Each row below holds a small network's activations on one input, seen along a few directions.
Each table varies a few parts of the input and shows all the possible inputs, shuffled.
Descriptions start from the smaller parts, as in this example, which fits no table here: one of 5 places around a ring, together with either a single point or one of 11 places along a line or (one of 2 separate values, together with one of 6 places along a line).
Shared parts are said once, and a part with two or three values counts as separate values.
In the rows, zero is written as 128.

Other details of the inputs shift rows strongly along two fixed directions, in all tables alike. That doesn't count.

A family of inputs:
row 1: [133 159 105  79 142 135 151 108 112  89  95]
row 2: [142 184  85  81 182 169 143 101 115  66 125]
row 3: [122 112 129 162 124 110  97 130 136 142 120]
row 4: [107 141 121 213 131 131  99 141 151 147 164]
row 5: [163  92 121 144 170 139 145 119 119 119 158]
row 6: [106 135 124 172  86 102 117 143 147 150 149]
row 7: [120 130 130 165 126 136 114 135 148 150 152]
row 8: [125 120 139 111  83  87 128 127 124 144 114]
row 9: [115 150 120 179 140 149 124 137 139 126 145]
row 10: [136 177 109  89 186 189 170 117 115  77 115]
row 11: [127 122 113 160 140 127  93 121 137 131 116]
row 12: [149 121 152  17 109 102 155 106 106 119 101]
row 13: [152  50 163  53  89 118 159 139  75 140 181]
row 14: [132 142 111 138 155 143 118 118 119 102 101]
row 15: [119 120 158  68  71  96 167 137 131 148 121]
row 16: [121 143 124 151 161 159 134 136 124 118 110]
row 17: [119 108 147 179 123 119 101 147 140 161 136]
row 18: [139 149 101 141 193 181 113 119 129  97 118]
row 19: [120 127 129 129  95 105 117 130 148 149 147]
row 20: [119 128 107 163 110 102  91 121 143 140 132]
row 21: [136  93 189  76  94 109 155 144 123 156 110]
row 22: [114 112 140 145 107 107 125 139 134 144 106]
Description of these inputs: either one of 2 separate values or (one of 4 places along a line, together with one of 5 places around a ring).

A family of inputs:
row 23: [124 121 125 126  81  81 107 120 135 153 137]
row 24: [123  89 162 152 116 113 130 149 131 164 104]
row 25: [150 141  73 122 172 160 120 102 113  82 159]
row 26: [107 123  80 238 127 124 103 136 135 130 178]
row 27: [110 106 130 127  78 111 127 144 124 146 179]
row 28: [108 134 126 243 158 149  92 151 167 158 125]
row 29: [137 168 106  90 166 148 148 106 115  77  71]
row 30: [120 115 143 133  92  86  96 125 146 153  99]
row 31: [119 123 173  50  64  93 145 134 127 146  93]
row 32: [117 130 111 189 120 125 118 142 154 146 178]
row 33: [160 143 132  93 191 180 160 121 115  91 130]
row 34: [120 188  88  84 142 151 139 111 109  80 127]
row 35: [125  92 158 140  98 119 128 149 117 153 160]
row 36: [123 133 169 101  92  97 139 135 158 158  94]
row 37: [ 92 169  95 227 122 119  95 126 165 145 152]
row 38: [151  65 185  73  99 105 171 138 100 148 130]
row 39: [148  72 190  57 112 106 135 130 124 167  97]
row 40: [128 157 107 137 186 190 122 130 116  93 104]
row 41: [166 120 117  83 191 165 135 106  99  88 134]
row 42: [131 170  90  94 154 139 151 105 108  81 110]
Question: Changing only one part turns row 26 into row 29. The same change can be made to row 25. Which row results?
Answer: row 30
Question: What is each input in this table made of?
Answer: one of 4 separate values, together with one of 5 places around a ring
Question: Change only the place on the ring of 5 in row 37. List by row number the other rows that result.
Answer: row 28, row 32, row 33, row 36
Question: Change only the choice among 4 separate values in row 33. List by row number the other rows that result.
Answer: row 35, row 38, row 41
Question: Change only the choice among 4 separate values in row 34. List by row number the other rows that result.
Answer: row 23, row 37, row 42

A family of inputs:
row 43: [101 116 143 178  72  86 102 148 154 170 143]
row 44: [123 149 117 107 129 135 133 123 124 109 121]
row 45: [105 124 105 240 123 111  83 141 159 157 150]
row 46: [134 120 135 114 148 146 136 129 119 125 128]
row 47: [109 133  85 216 136 138  94 135 136 126 157]
row 48: [118 126 133 143 123 119 118 129 135 141 118]
row 49: [130 137 101 128 138 133 132 121 120 111 131]
row 50: [128 142 118 108 132 129 134 117 118 111 122]
row 51: [122 117 124 148 106 106 122 133 133 140 140]
row 52: [112 115 142 162  84  87 111 137 142 163 142]
row 53: [135 145 108 152 167 160 118 126 126 110 143]
row 54: [135 133 124 118 145 143 134 125 118 113 143]
row 55: [137 125 124 117 147 143 129 122 127 118 127]
row 56: [114  99 140 192  87  96  99 146 148 172 158]
row 57: [134 143 126 111 141 134 128 116 128 119 117]
row 58: [136 119 163  49 110 119 155 126 123 135  99]
row 59: [144 112 146  89 129 132 148 127 113 118 113]
row 60: [131 147 127 106 137 138 129 123 133 117 115]
row 61: [126  80 177 108  54  62 137 140 138 182 140]
row 62: [130 139 125 110 143 134 130 118 127 120 113]
row 63: [136 123 125 117 149 145 131 123 125 118 121]
row 64: [110  90 170 110  39  69 132 149 139 184 133]
row 65: [136 127 131 123 149 148 138 132 113 114 125]
row 66: [114 124 141 149 105 115 116 141 139 149 117]
row 67: [147  99 163  58 116 124 157 126 113 132 111]
row 68: [135 131 122 116 149 136 134 120 127 118 115]
row 69: [127 143 130 115 135 136 133 129 124 113 104]
row 70: [144 100 167  60 120 129 160 131 108 135 118]
row 71: [128 141 114 106 129 130 136 117 116 115 122]
row 72: [125 142 100 159 156 154 120 128 119 106 149]
row 73: [134 129 116 116 137 139 133 121 119 108 137]
row 74: [127 122 130 152 125 129 118 136 130 140 151]
row 75: [137 128 125 114 145 134 137 122 121 117 112]
row 76: [127 139 100 147 151 152 125 128 115 110 148]
row 77: [127 150 129 122 138 146 165 128 138 119 132]
row 78: [133 102 150 108  99 106 134 132 128 144 140]
row 79: [129 115 136 141 118 112 129 134 128 136 120]
row 80: [142 128 126 113 145 143 131 120 127 117 130]
row 81: [129 151 123 107 133 136 129 122 130 116 119]
row 82: [115 160  91 197 151 139  95 123 141 119 138]
row 83: [130 139 128 120 139 132 133 123 118 114 107]
row 84: [131 130 138 102 131 127 137 122 120 124 107]
row 85: [130 161  83 174 172 152 108 117 133 100 136]
row 86: [135 121 135 113 143 141 134 129 122 127 134]
row 87: [118 133 131 137 119 123 117 134 142 139 120]
row 88: [140 136 121 115 145 135 130 117 130 117 124]
Question: What is each input in this table made of?
Answer: either a single point or (one of 5 places along a line, together with one of 9 places along a line)
Question: Change only the place on the line of 9 in row 62. List by row number the other rows that result.
Answer: row 48, row 50, row 52, row 57, row 71, row 82, row 83, row 84
Question: Change only the place on the line of 5 in row 81. List by row number the other rows that result.
Answer: row 56, row 74, row 82, row 85

A family of inputs:
row 89: [141 109 169  66 113 122 157 130 127 143 122]
row 90: [110 125 121 196 127 121 101 141 144 148 127]
row 91: [128 132 133 145 138 134 125 133 139 136 135]
row 92: [119 130 129 155 132 135 131 140 128 128 130]
row 93: [149 113 169  38 122 122 159 119 120 132 100]
row 94: [117 119 125 164 114 126 124 142 128 140 150]
row 95: [116  96 164 153  83 100 127 149 146 176 140]
row 96: [123 140 103 186 147 128  91 124 140 128 134]
row 97: [122 127 120 149 128 134 127 135 129 130 148]
row 98: [140 154  86 106 175 166 136 111 104  76 124]
row 99: [130 141  95 158 155 144 109 119 130 110 144]
row 100: [143 102 178  61 102 104 147 128 128 152 107]
row 101: [120 123 132 147 128 133 130 139 134 138 133]
row 102: [129 120 141 126 127 126 127 128 134 137 115]
row 103: [ 92 151 116 185  91 109  90 143 162 150 131]
row 104: [132  94 153  96  89  98 136 129 127 153 137]
row 105: [113 159 110 143 108 109 131 123 147 124 117]
row 106: [130 126 131 139 127 128 124 131 134 136 151]
row 107: [121 122 136 146 124 122 123 136 128 134 115]
row 108: [138 128 119 120 136 127 121 120 127 121 141]
row 109: [130 125 124 144 130 122 111 123 134 132 126]
row 110: [118 161 121 106 119 123 134 117 126 121 118]
row 111: [139 158 105 109 182 169 138 115 111  85 100]
row 112: [115 116 121 181 110 109 101 137 133 146 129]
row 113: [137 103 161  90  97 113 146 133 129 151 143]
row 114: [130 118 119 120 124 123 128 125 121 125 137]
row 115: [138 153 113 106 171 170 150 122 113  93 117]
row 116: [124 123 123 146 124 119 116 129 121 126 120]
row 117: [131 101 161  99  92 109 146 136 129 155 143]
row 118: [140 130 120  87 139 136 144 117 103  99 125]
row 119: [138 134 128  93 140 147 154 125 106 102 132]
row 120: [128 141  99 160 155 143 107 118 130 110 123]
row 121: [141 150  99 103 174 157 131 108 112  87 108]
Question: What is each input in this table made of?
Answer: either one of 3 separate values or (one of 5 places around a ring, together with one of 6 places along a line)
Question: What sort of input is row 118?
Answer: one of 5 places around a ring, together with one of 6 places along a line
Question: Start at row 108 and move only the place on the line of 6, one step at a time. The first step leads to row 99. Which rows follow, in order?
Answer: row 104, row 114, row 98, row 118
